mene: [183 159 155 106 142  98 114 125 151 144 140 199 108 143  90 168 220 128
 126 114 118 138 119 159 190 137 120 100 144 132 164 151  99 159 157 116
 102 100]
goz: [128 132 148  92 153 101 103 131 183 162 138 117 129 125 105 149 163  88
 141 121 139 173 136 148 129 138 150 133 122 152 184 148 106 109 136 146
 118 117]
febif: [164 122 141  84 160 103  96 133 204 174 138  62 142 114 112 134 125  63
 151 125 154 197 150 138  87 139 170 154 107 165 198 144 110  74 123 167
 125 129]
which: [183 162]
goz
chg mene: [183 159 155 106 142  98 114 125 151 144 140 199 108 143  90 168 220 128
 126 114 118 138 119 159 190 137 120 100 144 132 163 151  99 159 157 116
 102 100]
31, [164]
chg goz: [128 132 148  92 153 101 103 131 183 162 138 117 129 125 105 149 163  88
 142 121 139 173 136 148 129 138 150 133 122 152 184 148 106 109 136 146
 118 117]
19, [141]
which: [106 142  98 114 125]
mene

lorad: [ 72 100 122 146 146 109 109 111 104 180 116  94 236 201 136 153 131 110
  94 108 127 181 145 170 103 135 160  89 141 108 104 133 137 133 173 139
 160 124 190 188  82  97]
dabel: [104 100 112 150 135 111 109 111  99 147 103  94 196 198 136 153 149 106
 139 108 127 164 137 170 118 135 155 107 141  97 104 142 129 123 165 128
 137 134 190 164  83  97]
vud: [160 104 141  96 135 111 109 111  99 152 103  94 236 201 136 148 145 106
 139 108 123 172 171 170 109 135 160  89 141  97 104 142 124 127 173 132
 139 134 194 164  83  86]
Zadam: [106 139 108 123 172 171 170 109 135 159 103  94 247 201 136 153 145 110
 139 108 127 178 180 170 109 135 160  89 141  97 104 142 129 127 173 138
 141 125 190 169  83  95]
Bimid: [ 81 100 122 150 128 111 109 112  60 152 103  94 236 201 136 153 145  96
 153 108 127 172 145 170 109 136 160  89 141  97 104 142 129 127 173 116
 139 148 184 164 107  91]
zolov: [127 100 122 153 135 111 109 113 118 146 103  94 142 167 136 153 145 106
 139 108 136 149 138 164 121 127 151 123 132 110 128 142 121 112 154 132
 136 134 164 159  83 130]
sosez: [ 91 100 122 151 132 109 109 111  94 152 103  94 217 201 136 153 145 105
 139 111 123 166 128 170 109 135 160 104 141  97 104 142 129 127 173 117
 139 149 190 164  86  97]
which: [106 139 108 123 172 171 170 109 135 160]
vud
chg dabel: [104 100 112 150 135 111 109 111  99 147 103  94 196 199 136 153 149 106
 139 108 127 164 137 170 118 135 155 107 141  97 104 142 129 123 165 128
 137 134 190 164  83  97]
14, [198]
which: [160 104 141  97]
sosez
which: [164 121 127 151 123]
zolov

buv: [ 49  64 100  92 130 186 145 136  88 115 145 167]
veduk: [ 62 186 101 216  95 126  83  88 136 105 177 184]
vuza: [186 104 216 218 182  89 123 116 188 161 100 151]
which: [136  88]
buv
which: [186 101 216]
veduk
chg vuza: [186 104 216 218 182  89 123 116 188 161 100 152]
12, [151]

zafi: [121 107 112 135 139 134 210 140  94 177 125 146]
kur: [ 92 110 138 110 132 119 107 125 138  23 150 108]
rusan: [102  85 155 141 118 127  95 137 170 129 127 111]
mub: [110 132 119 107 125 138  24 150 108 129 127 111]
which: [140  94 177 125 146]
zafi
which: [110 132 119 107 125 138  23 150 108]
kur
chg kur: [ 92 110 138 110 132 119 107 125 138  23 150 107]
12, [108]
which: [110 132 119 107 125 138  24 150 108 129 127 111]
mub

beko: [157 189  90 124 235  80 112 179  88  79 147 221 217 188  95 179 164 140]
Rupar: [136 146 214  62 212 194 218 145 207 218  39 177 155 147 198 126  29  16]
nos: [172 162 145 157 160  58 144 155  53  62 164 140 160 165  64 146 160 185]
rema: [ 84  53  81 188  12 102  92  40 114 108 159  22  38  63 116  44 167 175]
chg Rupar: [137 146 214  62 212 194 218 145 207 218  39 177 155 147 198 126  29  16]
1, [136]
chg rema: [ 84  53  81 187  12 102  92  40 114 108 159  22  38  63 116  44 167 175]
4, [188]
which: [108 159  22  38  63 116  44 167 175]
rema

Murin: [131 165 125 140 157 174 143 132 161 164 155  83 135 125  85 149  96  99
 145  94 165 126 147  90 121 149 127 118]
nam: [108  86 118 139 129 111 126 134  90 120 145 156 117 138 131 130 117  95
 147 154 132 139 132 120 120 126 125 108]
nol: [132 107 118 155 127 107 149 126 125 126 163 124 124 133  97 127  98 104
 139 151 148 134 109 129 112 134 101 120]
ril: [132 124 129 124 121 119 127 130 133 122 125 131 131 129 134 131 137 128
 127 116 125 122 130 119 130 131 129 142]
risek: [114  97 161 174 103  83 186 100  88 115 143 168 133 136 127  55 137  95
 188 111 144 159 122  97  94 132 107 111]
duvi: [114  97 161 174 103 174 143 100  88 115 155 168 133 136 127  55 137  95
 188 111 144 159 122  97  94 132 107 111]
chg duvi: [114  97 161 174 103 174 143 100  88 115 155 168 133 136 127  55 137  95
 188 110 144 159 122  97  94 132 107 111]
20, [111]
chg ril: [132 124 129 124 121 118 127 130 133 122 125 131 131 129 134 131 137 128
 127 116 125 122 130 119 130 131 129 142]
6, [119]
chg Murin: [131 165 125 140 157 174 143 132 162 164 155  83 135 125  85 149  96  99
 145  94 165 126 147  90 121 149 127 118]
9, [161]
which: [165 126 147  90]
Murin
chg nam: [108  86 118 139 129 111 126 134  90 120 145 156 118 138 131 130 117  95
 147 154 132 139 132 120 120 126 125 108]
13, [117]

vuz: [127 134 128 131 135 121 127 133 126 131 130 133 132 125 131 121 128 128
  81  47 100 120 184 108 126  84 168]
pefa: [122 169 112   8 128 168 195 133 180  97 169 112   8 128 169 195 133 180
 133 132 132 120 131 120 122 128 134]
rali: [ 92 188 154 152  53 127 168  71 125 122 169 112   8 128 169 195 133 180
  97  93 104 107 109 112 229 131  44]
ruka: [ 72 162  81 132 189 126 137 222  46 121 137 201 124 128 160  94 109 155
 145 136 152  90 112 129  78 111 142]
Pov: [112   8 125 169 195 133 127 133 126 131 130 133 132 125 131 121 128 129
  81  47 100 120 184 108 126  84 168]
chg pefa: [122 169 112   8 128 168 195 134 180  97 169 112   8 128 169 195 133 180
 133 132 132 120 131 120 122 128 134]
8, [133]
chg rali: [ 92 188 154 152  53 127 168  71 125 122 169 112   8 128 169 195 133 180
  97  92 104 107 109 112 229 131  44]
20, [93]
chg rali: [ 92 188 154 152  53 127 168  71 125 122 169 112   8 128 169 195 133 180
  96  93 104 107 109 112 229 131  44]
19, [97]
which: [127 134 128 131 135 121 127 133 126 131 130 133 132 125 131 121 128 128
  81  47 100 120 184 108 126  84 168]
vuz
which: [122 169 112   8 128 169 195 133 180  97]
rali
which: [122 169 112   8 128 168 195 133 180  97 169 112   8 128 169 195 133 180
 133 132 132 120 131 120 122 128 134]
pefa

kabo: [142 194  58  70]
vufo: [ 57 131  34  61]
vefav: [208 114 197 158]
fatop: [135   8 166 220]
befo: [129  36 159 207]
sos: [154  65 172 204]
fime: [ 66 132  70  82]
tunu: [149 114 197 200]
fika: [194 142 203 148]
Bofek: [216 162 208 134]
which: [194 142]
fika
chg fatop: [135   7 166 220]
2, [8]
which: [208 114 197 158]
vefav
chg Bofek: [216 161 208 134]
2, [162]
which: [208 114 197]
vefav

ket: [115 148 143 136 105  68 203 152 129 153 132 130]
bidus: [108 183 118  84 203 154 135 146 152 174  92 113]
Geg: [155 188  61 158  66 152 153 132  68 203 129 130]
pite: [137 174 168  45  42 213 122 196 217 130 198 116]
which: [174 168  45  42]
pite
chg ket: [115 148 143 136 105  68 203 152 129 153 131 130]
11, [132]
which: [ 68 203 152 129 153 132 130]
ket

Malos: [185 136 145 183 153  83  78 177  98 125  77  84  98  62 165 135 115  93
 149 106 164 158 164 230 140 122  38 163  79 157 156  57  79 111  86 110
 239 125 107  78 160 160 199]
fev: [178 134 140 176 147  85  87 164 104 128  86  91 102  71 158 130 115  95
 146 111 158 157 160 214 136 121  51 154  84 153 149  67  89 115  91 113
 224 123 109  83 154 154 186]
bim: [175 135 137 173 143  87  96 152 111 135  93  97 106  79 156 125 116  95
 145 118 156 160 160 205 133 121  61 147  88 152 143  73  97 122  95 114
 216 120 111  86 149 152 178]
pozu: [ 84 123 142  89 132 179 122 159 115  91 131 132 141 156 120 154 146 168
 113 112 114  81  88  84 141 145 157 138 168 112 136 160 117 116 154 130
  62 151 145 169 123 116 118]
lelo: [170 134 137 168 142  91  97 152 110 132  94  99 107  82 153 126 116  98
 143 117 153 155 156 198 133 122  65 146  90 149 142  77  98 121  98 114
 208 122 112  89 147 149 174]
vafet: [162 133 112 157 117  90 148  86 149 170 138 136 126 119 131 100 114  95
 141 154 137 173 162 151 113 114 120 110 101 142 115 115 153 148 113 131
 173 107 118 102 127 135 125]
lova: [165 135 109 160 115  85 156  75 156 180 143 141 128 121 131  95 114  92
 142 161 137 180 168 150 111 113 125 104 100 143 111 117 161 154 114 133
 175 103 118  99 125 135 121]
Vapi: [168 135 105 162 114  83 161 132 136 118 140 146 129 124 128  93 113  91
 144 165 136 184 171 149 109 111 130 103  99 143 110 120 169 156 114 137
 176 101 118  99 125 135 116]
zumu: [ 80 123 143  85 134 184 125 160 118  89 135 135 142 160 117 157 148 174
 112 111 112  77  86  78 142 146 164 139 173 109 136 165 119 116 158 132
  54 154 147 174 123 114 114]
nit: [122 128 124 122 125 135 140 118 136 132 140 139 134 141 122 128 131 135
 127 136 122 127 125 113 126 129 146 123 136 125 125 142 141 132 136 135
 113 129 132 137 125 125 116]
which: [158 130]
fev
chg lelo: [170 134 137 168 142  91  97 152 110 132  94  99 107  82 153 126 116  98
 143 117 153 155 156 198 133 122  65 146  90 149 142  77  98 121  98 114
 209 122 112  89 147 149 174]
37, [208]
which: [118 136 132 140]
nit

soz: [188  54  69 151 100 105 208  98 166  86]
kipa: [133  66 121 112  61 176  86 178 108  33]
bav: [147 171  80 117 100 171 112 177 141 111]
supug: [ 75 138  56 111 128  89 155 161 134 152]
fom: [147 171  80 117 100 171 112 177 141 159]
tisof: [128 134 111  56 138 155 161  75  89  73]
tega: [ 75 138  56 111 128 177 155 161 134 152]
Zimud: [ 54 172 191  57 145 174 123 132  82 115]
Pufe: [ 54 172 191  57 145 174 172  81 154  81]
chg Pufe: [ 54 172 190  57 145 174 172  81 154  81]
3, [191]
which: [ 75 138  56 111 128  89 155 161 134]
supug

kav: [209 129  79 207  64 104  62 205 208 208  93  76  63 144  73  87 113  75
 189 170 189  93  78 101  60 200 205  70  80  51  85 171  85 206  85 201
  72 204  84 169  66  65 205  88  61  97 140 203  67]
mobo: [215 156  69 215  76  99  76 215 212 213  82  93  76 169  70  85 101  57
 184 192 193  84  67  91  73 207 215  86  67  35  79 179  76 217  76 207
  61 203  66 192  80  79 210  75  71 117 136 209  82]
Nolun: [213 144  75 213  69  97  68 214 211 211  77  83  65 159  61  74  93 113
  75 189 189 170  64  85  62 206 213  76  65  39  75 180  72 214  72 206
  58 201  71 183  74  70 208  73  65 105 133 208  73]
pelo: [133 207  97 115 175  79 195 115  96 101  64 202 194 180  96  85  64  48
  70 170 103  67  64  62 192 100 119 197  61  67  80 112  73 115  70  92
  55  76  66 169 194 197  93  62 182 196  74  93 197]
which: [133 208]
Nolun
which: [113  75 189 170 189  93]
kav
which: [ 67  35  79 179  76 217  76 207]
mobo

kebub: [138  88 111 103 182  85  96 119 137  92 152 153 135 135 192 197 191 107
 163 149 136 143 183 129  77 111 119]
sozo: [108 164 111 123 112  87 137 135 162  29 112  75 112 106 125  84 116 107
 127 110 134  86 111  97 110  91 178]
bizop: [125 107 136  86  68 153 186 126 185 108 152 136 123 137 196 115 149 157
 240 146 196 166 150 191 113  95 169]
zusef: [145 137 113 107  79 141 141 115 212 194 163 122  99  93 108  70  75 110
 131 171 151 137  93 121 172 122 167]
Vamo: [105 135 114 144 208 106 115 115 141 110 124  84  74 179 101  65 135 116
 129  95 125 118 119 145 118 130 105]
pude: [125 107 136  86  68 153 186 126 185 108 152 136 123 137 100  79  76 168
 137 182 178  87  83 110 175  84 245]
chg zusef: [145 137 114 107  79 141 141 115 212 194 163 122  99  93 108  70  75 110
 131 171 151 137  93 121 172 122 167]
3, [113]
chg Vamo: [105 135 114 144 208 106 115 115 141 110 124  84  74 179 101  65 135 116
 129  95 125 118 120 145 118 130 105]
23, [119]
chg pude: [125 107 136  85  68 153 186 126 185 108 152 136 123 137 100  79  76 168
 137 182 178  87  83 110 175  84 245]
4, [86]
chg Vamo: [105 135 114 144 208 106 115 115 141 110 124  84  73 179 101  65 135 116
 129  95 125 118 119 145 118 130 105]
13, [74]
chg pude: [125 107 136  86  68 153 186 126 185 108 152 136 123 137 100  79  76 168
 137 183 178  87  83 110 175  84 245]
20, [182]
chg Vamo: [105 135 114 144 208 106 115 115 141 110 124  84  74 178 101  65 135 116
 129  95 125 118 119 145 118 130 105]
14, [179]

Kove: [123 132 146 145 128 124 104 129 128 123 123 151 118 143   9 126 125  68
 126 121 123 137 138 130 129 134 123 169 132  73 112 125 150 125 108 128]
tid: [121 133 132 119 131 130 114 127 131 114 131 138 136 134 110 128 130 116
 114 126 116 128 127 141 129 120 140 133 131 124 138  94 144 127 158 126]
fimum: [ 98 122 155 166 127 127 173 132 128 117 126 129 127 127 107 127 126 125
 136 130 128 110 125 114 127 136 193 123 130 115 130 192 151 131 137 128]
Reni: [128 132 139 123 128 130 119 120 128 148 124 127 120 134 136 146 127 102
 145 139 135 114 136 128 127 143 130 141 128 122 127 135 114 121 129 128]
vep: [119 123 126 120 131 127 127 124 127 136 130 135 136 112 104 128 129 132
  73 133 123 141 131 112 128 132 111 132 120 148 134 124 140 127 139 128]
pifer: [ 98 129 140 163 125 128 106 128 124 128 127 120 123 140 130 140 129 144
  99 128 123 130 126 141 128 139 101  98 137 143 145 110 120 125 136 130]
which: [133 132 119 131 130 114 127 131 114]
tid
chg fimum: [ 98 122 155 166 127 127 173 132 128 117 126 129 127 127 107 127 126 125
 136 130 128 110 124 114 127 136 193 123 130 115 130 192 151 131 137 128]
23, [125]
chg Kove: [123 132 146 145 128 124 104 129 128 123 123 152 118 143   9 126 125  68
 126 121 123 137 138 130 129 134 123 169 132  73 112 125 150 125 108 128]
12, [151]

fil: [135  89  63 157 159 124 178 141 116  87 124 146 137 109 106  91 138  88
  76  95]
Gof: [ 13 116 148 153 177 203 146 190  71 119  70 158 172 101  59 135 200 112
 231  71]
veba: [ 88 108  91 154 146 156 176 167 109 121 105 150 155 103 101 108 160 117
 128 107]
fepon: [ 95 113 124 141 139 150 141 148 105 112 107 140 141 116  98 120 155 109
 154 100]
rufer: [157 159 124 178 143 203 146 190  71 119  70 158 172 101  59 135 200 112
 231  71]
Mozi: [140 129 114 145 144 112 135 131 133 130 133 132 126 129 136 127 116 133
  87 135]
which: [157 159 124 178 141]
fil
which: [ 63 157 159 124 178]
fil
chg Gof: [ 13 116 148 153 177 203 146 190  71 119  70 158 172 101  59 135 200 112
 232  71]
19, [231]
chg rufer: [157 159 124 178 143 203 146 190  71 119  70 158 172 101  59 135 199 112
 231  71]
17, [200]
chg Mozi: [140 129 114 145 144 112 135 131 134 130 133 132 126 129 136 127 116 133
  87 135]
9, [133]
which: [ 13 116 148 153 177 203 146 190  71 119  70 158 172 101  59 135 200 112
 231  71]
Gof

